[[  4.8  14.8 -59.4 -56.7   1.6  22.1]
 [-33.5 -22.9   8.3   9.8  25.6 -23.2]
 [-68.1 -19.8  66.5  66.0  37.7 -60.1]] result: 22.1, -68.1

[[ -0.1  -2.1  -1.0   0.5   0.8   5.6]
 [ 21.2 -54.0  17.7  21.1  20.2  80.8]] result: 5.6, 21.2

[-11.6  64.2  62.4  15.5 -40.3] result: -40.3, -11.6

[[ 38.6 -17.9 -11.5  28.2  -4.8]
 [ 39.4  74.2  -0.8 -22.5 -29.2]
 [  8.9   2.8 -26.7 -13.6  48.2]] result: -4.8, 8.9

[-69.7  62.4  84.3  69.6] result: 69.6, -69.7

[-82.5 -24.2 -61.2  -6.5 -21.7 -48.7] result: -48.7, -82.5

[[ 31.7  17.5  -5.1 -27.7  -5.1 -33.2 -33.5]
 [-45.4 -12.1  -2.5  13.6  10.9   6.1  41.7]
 [-66.5  -6.8  24.8  23.1  17.4  -3.4  44.8]] result: -33.5, -66.5
---
[-853 -295 -336 -383  456  -32  762] result: -383, 762
[246  71  40 209 183] result: 40, 246
[  50  553 -177 -545 -606   65 -134] result: -545, 553
[304 497 245 825 237] result: 245, 825
[ 27 -39  28  -3  41] result: 28, 41
[-32  16   9  26  23  -3  47] result: 26, 47
---
[ 30.8  18.0 -83.2 -14.8  35.2  19.9   6.2] -> 30.8, 6.2

[-31.1  39.7 -86.4  27.8 -32.7  14.0 -42.7] -> -31.1, -42.7

[[ 80.1  17.8  10.4 -17.4  75.7 -15.1  62.6]
 [  0.0  30.1  31.6  -0.3  -8.1  28.9  71.8]] -> 80.1, 71.8

[[ 13.1   2.6   8.5  37.9  -2.7  -5.6]
 [-43.2 -48.0 -50.8  47.2 -76.2  13.5]] -> 13.1, 13.5

[[ 14.6  62.1  -0.4  52.2 -58.8  74.1  65.7]
 [-13.1  62.2 -17.2  58.8  32.4 -25.9  48.8]
 [-17.5  56.6 -21.3  64.6  43.9 -37.2  24.6]] -> 14.6, 24.6

[[ 12.7  45.7  71.7  55.9  43.8  87.2]
 [ 38.8   4.3  -4.1 -18.5  29.9 -20.0]
 [ 12.3  43.3  57.7  43.4  26.0  69.6]] -> 12.7, 69.6
---
-23.5  -18.5  -45.0    1.4   70.0
 22.9   55.1  -53.2   49.4   37.8
 15.5    1.0   23.9    6.9  -14.7
-> 49.4

-17.8   26.1   62.6  -43.2
 -4.9    0.7   42.5  -29.2
-> 42.5

 26.0  -33.7   57.6   48.9  -40.0
 63.1  -33.3   72.0  -46.4    8.7
-> -46.4

 22.7   -4.3   63.6  -48.1
 21.4   18.5  -18.6   33.8
-> -18.6

 79.1   12.1  -68.8  -16.1  -36.9
-39.0   -3.3  -27.2    8.3  -21.4
-> 8.3

-73.2   18.2  -33.5  -14.6   -2.3
-18.3   14.8  -18.5    9.5  -15.7
-> 9.5
---
[[  2.7 -11.8  16.2 -33.9 -13.4]
 [  2.1  20.2 -70.8 -24.6  20.7]
 [  1.0   2.7  -4.6   6.1   3.1]] 2.1

[[ 56.6 -21.0 -17.4  87.1  -7.5]
 [ 73.9   8.5  16.1  23.7  18.8]
 [ 23.8   0.3  23.3 -17.9  11.2]] 73.9

[[ 34.2   1.5   1.0  39.6  24.8 -26.2]
 [ 21.5  26.1 -23.8  62.1 -75.1 -43.2]
 [  0.9   0.7  22.0   6.2   9.9  -4.3]] 21.5

[[ 35.2  23.9  28.0  14.5   7.0  70.5  13.1]
 [ 26.7 -30.8  -1.4   7.8  59.1   3.3  78.2]
 [ 38.8  22.4  25.0  17.5   4.5  73.1   9.1]] 26.7

[[-34.4  -3.3  56.1  73.4  75.1  -2.2]
 [-67.0 -60.9 -58.3 -19.8 -52.6 -25.4]
 [-39.2 -41.7  31.4 -50.2  64.8 -21.8]] -67.0

[[ -9.3 -21.1  16.1  33.0   2.9]
 [ -5.9 -25.5  -7.4  42.4 -83.8]
 [-34.3  31.5  17.0  50.6   1.5]] -5.9

[[ 26.8   7.9  -8.6  23.0  33.6   1.0]
 [-65.3  58.1 -11.8   3.8 -19.9  -3.4]
 [ 55.1  -8.2  14.9  -8.4  37.1 -33.8]] -65.3

[[-28.1 -18.3  17.9  21.6  48.7 -46.0]
 [  3.2 -55.7  43.5  27.4  56.0 -70.3]
 [ 10.7 -57.6  43.5  30.4   2.5 -57.1]] 3.2
